A small network was shown many inputs. Here are its activations along a few directions, one row for each input.
In each table, some parts of the input vary, and every possible input appears once, in random order.
A made-up example of a description, with smaller parts first: one of 3 separate values, together with either a single point or one of 9 places along a line or (one of 5 places around a ring, together with one of 6 places along a line).
Shared parts are said once, and a part with two or three values counts as separate values.
In the rows, 128 means zero.

Other details of the inputs shift rows strongly along two fixed directions, in all tables alike. That doesn't count.

Table:
r1: [116 160 136 143 120 155 114 123 148 112 146 102  13  81]
r2: [127 129 107 113 123 135 128 150 113 134 138 141 123 130]
r3: [139 103  84 111 124 114 136 137 109 121 153 119 140 150]
r4: [153 123  96  98 140  69 171 118 128 145 131 135 186 188]
r5: [111 160 150 135 121 133  52 141 146  77 154 122  19 103]
r6: [120 143 127 141 116 133 145 141 122 136 126 133 122 140]
r7: [146 137 107 113 127  85 146 120 126 131 136 115 131 153]
r8: [121 103 196 166 143 164 137 136 109 138  97 121 188 113]
r9: [162  96 193 177 134 165  93 108 132 170  93 139 192 121]
r10: [141 121 130 128 122 105 145 119 116 123 110 125 153 141]
r11: [113 132  68 133 107 106 154 124 145 103 132 123  78 143]
r12: [131 117 123 106 136 137 134 143 116 141 142 146 148 131]
r13: [117 155 135 148 107 159 112 120 137 101 144 102  14  84]
r14: [137 118  95 120 124  77 162 123 121 122 108 134 174 170]
r15: [133 165  87 120 105  98 136 122 138 107 125 130  65 129]
r16: [117 105 168 140 150 172 113 148 112 124 105 132 155  90]
r17: [123 127 109 144 125 115 157 140 125 131 119 130 165 159]
r18: [127 123  86 117 126 123 133 147 121 121 136 136 128 135]
r19: [140 145 128 122 121 101 148 134 112 141 114 140 159 155]
r20: [141 149 118 106 119  99 148 120 128 134 131 142 121 145]
r21: [100 111 109 102 134 115 108 113 146 133 134 127 183 154]
r22: [134 129 106 146 128 136 107  88 151 138 128 145 108 121]
r23: [129 118 188 125 166 181 111 142 121 143 125 132 141  83]
r24: [121 130 213 153 162 180 128 134 130 148 110 124 146  92]
r25: [108 117  86  85  86 103  87 107 176 111 156 110  87 152]
r26: [132  96  80 111 122 113 141 135 115 119 140 128 140 144]
r27: [140 136 205 149 136 154 114 126 107 128 106 113 139  94]
r28: [131 112 178 132 159 168 109 147 109 141 130 117 152  93]
r29: [113 129  98 125 139 103 133 108 141 138 132 142 192 132]
r30: [117 150 133 132 118 143 139 128 138 129 138 134  79 115]
Description of these inputs: either a single point or one of 5 places along a line or (one of 3 separate values, together with one of 8 places around a ring).
Which other rows does r30 become when the place on the ring of 8 takes its other values? List them by row number.
Answer: r1, r6, r8, r11, r13, r17, r24

Table:
r31: [127 139 242 136 134 160  90 129 127 128 104 109 144  96]
r32: [128  74  96 131 148 133 124 146 120 137 142 130 189 151]
r33: [126 127  79 148 101 123  94 104 164 105 145 116  38 118]
r34: [130 110 144 116 117  90 128 121 119 126 123 113 184 183]
r35: [136 120 224 169 143 182 129 144  91 147  82 152 180  98]
r36: [111 141 220 109 151 178  88 153 121 125 141 117  98  77]
r37: [137 128  84 113 135  80 189 119 127 126 121 137 175 170]
r38: [162 114 171 131 136 133 159 138  99 160  90 144 209 129]
r39: [126 156  84 121 108 105  87  93 176 114 150 132  30 121]
r40: [141 133 192 148 126 175 123 129 106 136  91 136 106  74]
r41: [126 118  81 110 107  71 132 113 140 126 131 135 195 177]
r42: [148 110 119 119 131  73 125 126 128 127 116 128 212 189]
r43: [107 133 102 146  94 126 103 114 152  99 142 115  67 109]
r44: [119 127 195 163 135 179  60 105 142 125  99 127 108  74]
r45: [112 130 153 156 128 152 156 141 125 122 102 114 109 103]
r46: [144 148 196 146 160 154 141 124 105 143 104 127 160  84]
r47: [136 184  89 116 125 103 148 105 140 116 156 127  20 105]
r48: [127  90  68  91 119  87 156 156 113 115 171 108 152 192]
r49: [142  96  87 137 119  72 135 130 128 115 133 116 176 196]
r50: [123 138 121 129  93 114 113 121 146  96 151  95  41 133]
r51: [107 164  97 117  98 104  96 103 166 105 151 131  48 113]
r52: [116 113 195 157 133 192  76  91 151 150 102 128 145  86]
r53: [109 101 164 114 160 138 119 153 110 148 132 146 241 130]
r54: [134 113  62 108 115  81 133  85 171 158 150 140 166 192]
r55: [146 122 106 145 140 106 178 125 106 134 134 119 156 146]
r56: [132 146  94 124 106 118  85  97 168 112 134 127  55 113]
r57: [121  90  64  85 131  83 148 145 114 134 148 143 242 183]
r58: [116 136 220 169 147 177 131 154  97 147  78 121 185  99]
r59: [161 110  78 132 125  87 185 130 102 144 134 118 164 169]
r60: [133 163  97 127 122 120 143 105 124 110 138 121  43 101]
r61: [113 151 204 182 133 194 127 157 114 128  99 107  96  70]
r62: [159 101  70 128 107  90 187 135 109 139 128 133 151 174]
r63: [122 133 195 148 130 193  72  92 165 148 108 127 115  68]
r64: [128 112 225 160 151 154  82 130 113 127  86 123 196 115]
r65: [ 98 124  68 116 105 140 109 141 139  93 169 119  47  98]
r66: [121 121 192 172 157 169 155 133 114 126  99 122 154  93]
r67: [116 127  74  93 117 157  98 110 165 129 162 132  59  99]
r68: [134  94 100 104 149 122 116 138 126 140 136 141 196 148]
r69: [127 186 108 135 117 123 138 131 133 120 145 139  38 128]
r70: [127  84  81  76 129  76 154 149 101 127 154 121 212 212]
r71: [138  68  81 114 147  88 149 165 102 126 146 124 231 200]
r72: [148 177  89 111 114 104 143 111 137 127 150 124  16 105]
r73: [123 162 143 107 107 102 105 114 153 111 149 112  53 134]
r74: [128 113 193 121 163 164  90 160 109 125 116 128 178  98]
r75: [133 100 108  75 134  91 146 153 110 130 151 121 201 184]
r76: [129 136  56 100 110  68 188 128 135 125 120 129 140 177]
r77: [114 144 213 147 155 156 146 142 122 147  86 132 165  97]
r78: [124 107  78 116 123  72 193 132 114 136 105 131 206 197]
r79: [150 132 224 147 150 166 136 139 105 163  90 146 171  90]
r80: [121  80  43  92 127 114 134 113 139 148 156 139 179 177]
r81: [125 153 221 150 145 155  69 125 141 119 110 124 103  85]
r82: [137 142  97 150  97 136 148 135 127 111 137 137  34 116]
r83: [145 133 217 158 141 174 133 146 102 149  87 153 173  95]
r84: [ 97 103 179 129 148 178  93 147 106 127 119 135 187  88]
r85: [111 109  60 117 113 162 108 117 162 123 172 121  42 104]
r86: [102 126 212 159 130 173  76 117 126 123  96 127 158  79]
r87: [136 143  73 116 113  79 179 144 121 137 123 126 162 182]
r88: [113 124  66 105 119 140  87 121 145 104 156 131  43 106]
r89: [151 133  84 118 117  77 178 134 120 145 135 161 153 187]
r90: [120 118  94 146 101 148 102  90 175 129 145 116  62 115]
r91: [114 137 217 162 159 182 132 123 114 123  85 129 139  71]
r92: [126  93  62  88 140 107 138 118 147 163 164 146 189 178]
r93: [116 133  81  98 119 126  90 138 133  86 156 121  38 114]
r94: [167 123 111 115 137  89 175 127 101 157 117 129 201 160]
r95: [131 185  82 128 101 121 138 128 135 107 143 133  20 124]
r96: [135 120 156 174 142 143 163 154  93 143 113 131 194 157]
r97: [144 161  78 117 104 113 138 108 125 114 139 117  18 104]
r98: [120 172 108 122 130 115 153 110 151 109 137 133  43 108]
r99: [121 157 190 168 136 179 119 139 103 127 103 134 107  96]
r100: [120 147 101  95 132 120  94 143 141 101 163 128  48 114]
r101: [118 135  93 104 136 136  90 127 152 122 160 138  62 105]
r102: [128 143 164 142 146 120 162 153 111 158 105 131 200 152]
What do these inputs look like to the network?
Answer: one of 4 places along a line, together with either one of 8 places around a ring or (one of 2 separate values, together with one of 5 places along a line)
Changing only the place on the line of 4 turns r39 into r56. The same change can be made to r77. Which row results?
Answer: r76
Changing only the place on the line of 4 turns r96 into r69. The same change can be made to r65. Which row results?
Answer: r53
Which other rows does r80 become when the place on the line of 4 takes its other values? List them by row number.
Answer: r67, r85, r92
Start at r82 and move only the place on the line of 4, one step at a time. The first step leads to r35. Which rows follow, in order?
Answer: r83, r89
Which other rows does r32 become when the choice among 2 separate values takes its other values? List them by row number.
Answer: r33
Start at r80 and move only the place on the line of 5, one step at a time. The first step leads to r88. Which rows follow, in order?
Answer: r84, r93, r70
Which other rows does r70 become when the choice among 2 separate values takes its other values? List them by row number.
Answer: r34
